A small network was shown many inputs. Here are its activations along a few directions, one row for each input.
Each table varies a few parts of the input and shows all the possible inputs, shuffled.
Descriptions start from the smaller parts, as in this example, which fits no table here: ring(8) and (point or line(9) or (values(3) and line(6))).
Shared parts are said once, and a part with two or three values counts as separate values.

Other details of the inputs vary at random and push rows far along two fixed directions, the same in every table; ignore that.

Rows:
x1: [-13  -9 -43   7  -5 -18 -37 -11 -27 -16  23]
x2: [-11  -9 -20 -21 -25 -32 -29  17 -40 -10 -19]
x3: [ 27  24   0  -8  27  21  15 -12  18   3   8]
x4: [-28 -40  25   4 -17  40  42  57  21  24 -56]
x5: [-29  -7 -31  11 -14 -28 -26 -17 -21 -17  22]
x6: [24 21  9 16 22 10 -3 -7 36 19  7]
x7: [  4   3 -11 -12   3 -25 -25  -9 -45 -18  13]
x8: [ 10   9 -16 -15 -12 -26 -34  -6 -34 -18  14]
x9: [ 28  24 -10  -2  25  15   8 -15  27  11  -2]
x10: [  4   2   5   3 -17 -33 -45   5 -25  -9  20]
x11: [-17 -20  -6 -17   0 -31 -17  11 -63 -15 -15]
x12: [  4  -4 -19  -9 -26 -12 -25  -6 -31 -23  30]
x13: [-39 -21   8  -8   0  16  48  35  15  26 -79]
x14: [-25 -24  -5 -16 -23   0   2  30 -42 -11 -20]
x15: [-41 -33   6  -6  -2  20  49  26  22  29 -74]
x16: [ 24  16   6  16  19  10  -4 -13  40  23   6]
x17: [ 25   2 -12   3  23  20   8 -28  31  10   5]
x18: [ 15  29  11  -4  20  12  24 -20  24  -1  11]
x19: [ 27   3   6  22  22  17  -2 -26  45  19  17]
x20: [21 17  1 -2 19 35 20 -4 17 -9 22]
x21: [-38 -23  22 -10 -10  35  62  41   7  12 -53]
x22: [ 20   6   6  18  18  12  -3 -17  41  22   9]
x23: [ 44  54  11  11  26  26  18 -46  42 -21  68]
x24: [20 14 22 21 17 31  9  6 25 -4 29]
x25: [34 31 14 11 16 13 -1 -6 43 15 16]
x26: [ 29  12  -3  -4   0  32  17 -11  30  -1  20]
x27: [22  9 17 18  1 27  9  1 33  7 28]
x28: [-28 -29  16   0  -7 -18 -12  36 -39   3 -27]
x29: [ -4  14  -9 -12 -25 -39 -25 -12 -20 -16   9]
x30: [ 14  18   8   2  -3  24  29 -16  32  -4  23]
x31: [-31 -16   5 -13  -8 -39  -5   6 -56 -19 -16]
x32: [ 15  27  14  -3  26  10  28 -22  18  -1   9]
x33: [  2  -6  13   5   5 -36 -35   1 -42 -12  20]
x34: [ 26  11 -12   1  22  17   8 -25  33  13   3]
x35: [-30 -24  -6 -12 -48 -25 -11  11 -33 -20  -3]
x36: [-22 -24 -20 -14 -15 -19 -14  16 -28   7 -40]
x37: [-40 -25   5  -8  -2  16  47  30  18  31 -80]
x38: [  7   3   8   9 -20 -18 -34   1 -27 -19  46]
x39: [  9  22  -6  -9 -15 -35 -27 -24 -20 -23  30]
x40: [ -2  -2   6   4  -9 -31 -41   5 -31 -10  23]
x41: [-13 -14 -16   0 -18 -33 -22 -28 -16 -11  11]
x42: [-46 -41   1  21  10  37  34  49  26  36 -60]
Description of these inputs: values(3) and (point or line(4) or line(9)).
- Changing only the values(3) part turns x37 into x16. The same change can be made to x21. Which row results? => x38
- Changing only the values(3) part turns x27 into x30. The same change can be made to x19. Which row results? => x41
- Change only the values(3) part in x32. List by row number the other rows that result. => x7, x28
- Change only the line(9) part in x7. List by row number the other rows that result. => x2, x3, x8, x9, x11, x17, x34, x36
- Change only the values(3) part in x9. List by row number the other rows that result. => x6, x13
- Change only the line(4) part in x12. List by row number the other rows that result. => x14, x20, x26

Rows:
x43: [-21 -14   0 -13 -10  19  41  17  21   7 -33]
x44: [27 16 22  7  8 43 31  8 46 10  8]
x45: [-32 -23   0  -1  -7  25  41   5  18   8 -29]
x46: [  9  -2 -38   6 -14 -35 -49 -32 -15 -12  30]
x47: [ 32  43  -9  -8  -2 -54 -45 -53   0 -15  47]
x48: [-24 -27   4  -6 -24 -56 -59  19 -66 -15 -14]
x49: [-58 -41  -5   5  -4 -19 -16  62 -45   8 -54]
x50: [26 24 15  3 18 40 22  0 22 -8 28]
x51: [ 34  33 -35   0  23 -35 -54 -57  -9 -14  56]
x52: [-14 -10 -17   9  -5  15  26   4  27  21 -32]
x53: [30 -7 11 17 24 41 11  1 43 34 -2]
x54: [-40 -13 -39  -4  -9 -51 -42   4 -52 -12 -10]
x55: [ 17  14 -22  20  -7 -26 -23 -66  -4 -38  74]
x56: [ 36  43 -21 -14   4 -25 -29 -55 -24 -37  67]
x57: [ 29  11  22   9  43  28  15   2  39  30 -10]
x58: [-68 -52 -24 -32 -57 -40 -18  45 -88 -32 -44]
x59: [-10  -6  35 -13  16  25  41  38  -9   8 -30]
x60: [18 14 19 22 -2 22  6 -6 52 19 18]
x61: [-48 -44  23  -5 -21  23  41  66  -3  16 -61]
x62: [-13 -15   4  -7 -29   9   0  40 -20 -11  -6]
x63: [ -1  11  -9 -26  -9 -40 -23 -21 -54 -31  26]
x64: [ 21  22  36   6  26  14  21   4  48  27 -10]
x65: [-27 -20  11 -17 -32 -54 -29  27 -90 -28  -1]
x66: [ 17  29  19 -20  29  20  56 -10  17   7 -11]
x67: [ 7  7 23 24 12 44 38 -5 44 10 15]
x68: [22 14 10 19 48 34 15  5 36 29 -6]
x69: [-44 -43  -2 -18   6   7  27  41  -9  34 -96]
x70: [ 32  29   5  -5  32   7   8 -31  36  14  -9]
x71: [ -9 -29   7  15   8  24  12  33  22  27 -32]
x72: [ 12  15 -25 -12 -32 -27 -32 -28 -20 -30  39]
x73: [  5  14 -30 -14 -39 -27 -37 -19 -34 -37  38]
x74: [ 26  28 -22  11 -25 -33 -46 -55   9 -16  59]
x75: [29 26 20  1 27 33 22 -2 10 -6 19]
x76: [ 13   5  20  28  16  32  23 -16  39  -3  30]
x77: [-58 -50  -2   8 -35 -15 -14  57 -33  11 -50]
x78: [ 29  -2  -9   4  25  35  16 -25  48  27 -14]
- Describe the family of inputs behind these rows. => values(2) and (line(4) or line(5) or line(9))
- Changing only the values(2) part turns x56 into x75. The same change can be made to x78. Which row results? => x53
- Change only the line(4) part in x78. List by row number the other rows that result. => x46, x52, x74

Rows:
x79: [-34 -15  -3 -18 -13   3  30  35 -18  -7 -49]
x80: [-37 -23  12  -7  -1 -13  20  15  -4  14 -54]
x81: [-19 -27  -7  15 -25 -27 -47  15 -33  -9  10]
x82: [ 29  16  11   4  -6 -18 -28 -13 -17 -15  58]
x83: [-16 -28  -3 -22   1  -9   4  23 -22  18 -56]
x84: [ 26  10  12   8  33  43  56 -16  72  41 -36]
x85: [  7   4 -21  21  10 -13 -34 -12   7   0  22]
x86: [ 33  35   6  -2   0   4  -2 -27   7 -32  54]
x87: [-14 -10   3  -3 -24 -35 -33  17 -47 -16  14]
x88: [ 32  36 -13 -10  10  -7  -1 -44  10 -24  39]
x89: [ 22  20 -10 -23  -2  -5   7 -35   0 -12   8]
x90: [ 15  10 -27 -11   8 -17 -16 -46 -24 -20  38]
x91: [-13 -13 -18   4 -51 -13 -23   3  -9 -16  25]
x92: [-25 -31  19 -16 -25  18  31  45 -22 -11 -32]
x93: [  8  13  -4  -5  -7 -26 -46  12 -37  -8  10]
x94: [ 18   7  12  27  45  62  43  11  78  38 -19]
x95: [ 28  37  22  19  29  39  35 -17  71  25  10]
x96: [-10 -15 -24  10  -9 -31 -44 -11 -19  -1   3]
x97: [  8  -6 -25   0  -7 -33 -43 -36 -11  -4  21]
x98: [ -4 -21   1  12 -26 -22 -38   2 -24 -11  29]
x99: [ 12   9 -21   9   0 -26 -39 -37   3  -4  33]
x100: [-32 -41   3   0 -44  30  32  42  13  12 -31]
x101: [-35 -31  21   5 -20   8  20  42  -1  16 -47]
x102: [  5  19  -3  -2  -6 -31 -34  -9 -24 -15  36]
x103: [-35 -25   8  -5   7   2  29  22  -5  18 -59]
x104: [-16   7  -2 -14 -30 -20  -9   6 -38 -22   1]
x105: [ 14  21  -6  -4   9 -11 -26   5 -12   1   3]
x106: [ 35  13  15   0   1  -1 -30   6 -15  -4  34]
x107: [-11   6   2   2  -8 -31 -31 -10 -30 -16  23]
x108: [ 16   0  16  -2  -9 -13 -29   8 -26  -8  27]
x109: [47 37 28  7 41 54 28  8 55 25  4]
x110: [-33 -16   0  -4   7  32  44  29  -8   5 -29]
x111: [ 26  31  -8   2   8 -28 -35 -18 -14 -12  33]
x112: [ 14   5 -19 -19   8 -15 -12 -32 -22 -20  17]
x113: [-41 -34 -11   9  -9  -5 -10  34 -12  15 -45]
x114: [ 26  28  14   9  36  57  44 -18  40   3  32]
x115: [ 35  23  21   4  55  56  65 -31  75  36 -26]
x116: [  8  25 -23   4   5 -17 -14 -31 -25 -26  49]
x117: [ 59  19  18  35  44  54  21 -17  77  19  44]
x118: [  7   0   1   1  -7   5  -7 -11 -31 -25  50]
x119: [ 13  16  43  14  33  48  59   5  64  26 -18]
x120: [-34 -19  17 -16 -30  12  31  45 -25  -6 -43]
x121: [ 13  19 -16  15   6 -15 -31 -30  14  -3  37]
x122: [ -1   1 -14  16  -8 -24 -52 -11 -12  -9  35]
x123: [ 11  27  30   9  29  26  34 -11  51  16   0]
x124: [-26 -36  27   8 -21  13  28  43   0  19 -44]
x125: [ 12  25 -13  -4  16   0   0 -17  -4 -23  24]
x126: [-30 -44   6  16  -5  19   7  48   0  19 -45]
x127: [  4 -17   4  17 -12  -5 -34   3  -9  -3  30]
x128: [ 10  21  -7  -6   8  -3 -11 -15 -14 -28  35]
x129: [  6  21 -11 -10 -15 -23 -20 -13 -26 -35  37]
x130: [ 41   6   1  17  58  63  48 -19  92  45 -25]
x131: [-21 -26  30   2  -6  14  21  28 -12   6 -25]
x132: [  3   7 -16   4 -13 -39 -35 -28 -12  -6  22]
x133: [ 55  44  25  12  40  36  19 -14  53  11  33]
x134: [25 24 22  4 38 58 55  0 46  4  7]
x135: [-11 -12   7 -12  15  12  26  29   7  26 -56]
x136: [ 34  42   2 -12  20  25  36 -34  39   2  10]
x137: [-44 -25  12  -6  -9 -17  13  28 -13   5 -51]
x138: [-18 -20  -2  10 -22 -22 -30  10 -22  -5   9]
x139: [-39 -21   3   4 -14  -5  17  30  -1  18 -53]
x140: [ 22  27 -10  -2  12 -25 -19 -29  -1  -6  32]
x141: [ -9  16 -11 -14 -22 -29 -13  -6 -36 -26   6]
x142: [ 44  21   5  -8  37  30  21 -11  37  29 -20]
x143: [-11  -1 -25  -9   3 -13  -7 -19 -33 -17  13]
x144: [-34 -36  -3 -21  -6 -10  14  29 -24  16 -65]
x145: [-15  -3 -34  -1 -40 -24 -26  -9  -4 -15  21]
x146: [-38 -46 -31 -15 -38  -4  17  17  -1  12 -50]
x147: [-33 -41  14 -14 -15  15  20  46 -33 -10 -28]
x148: [-44 -56 -19   6 -10 -13  -8  40 -21  16 -63]
x149: [ 14  19  -8  15   4 -10 -32 -26  15  -4  45]
x150: [-32 -12   4  -7   0  -5  18  36 -11  14 -45]
x151: [ -6  -9  -4  -9  -9 -44 -24 -29 -27  -7  -5]
x152: [ 18  17 -18   4   4  37  37 -24  71  19   4]
x153: [  0   9 -20   4 -32   1 -12 -13  21  -9  32]
x154: [-25 -25  22 -20 -32  10  22  38 -28  -9 -26]
x155: [-33 -28  -8 -19   4   5  30  27 -21   0 -51]
x156: [ 14  11 -12 -11   4 -22 -35  -2 -20  -1   1]
x157: [  5  11   1  -3   0 -24 -31   6 -24  -7  12]
x158: [-33 -39  35   0 -17   0  25  40 -15   9 -40]
x159: [ 24   3 -23   8  12 -12 -36 -41  12   4  26]
x160: [ 11  27  -4   9   7 -28 -25 -32 -14 -14  35]
x161: [ 27  28  11  15   6 -17 -24 -32  -5 -18  56]
x162: [-23 -24  -8 -28  -9   7  32  14 -14  -2 -55]
- Describe the family of inputs behind these rows. => line(6) and (point or line(4) or line(9))
- Changing only the line(6) part turns x114 into x90. The same change can be made to x91. Which row results? => x146
- Changing only the line(6) part turns x130 into x126. The same change can be made to x84. Which row results? => x101
- Changing only the line(6) part turns x154 into x141. The same change can be made to x106. Which row results? => x105
- Change only the line(9) part in x111. List by row number the other rows that result. => x85, x105, x113, x121, x137, x139, x150, x160
- Change only the line(9) part in x131. List by row number the other rows that result. => x82, x98, x106, x108, x117, x124, x127, x158
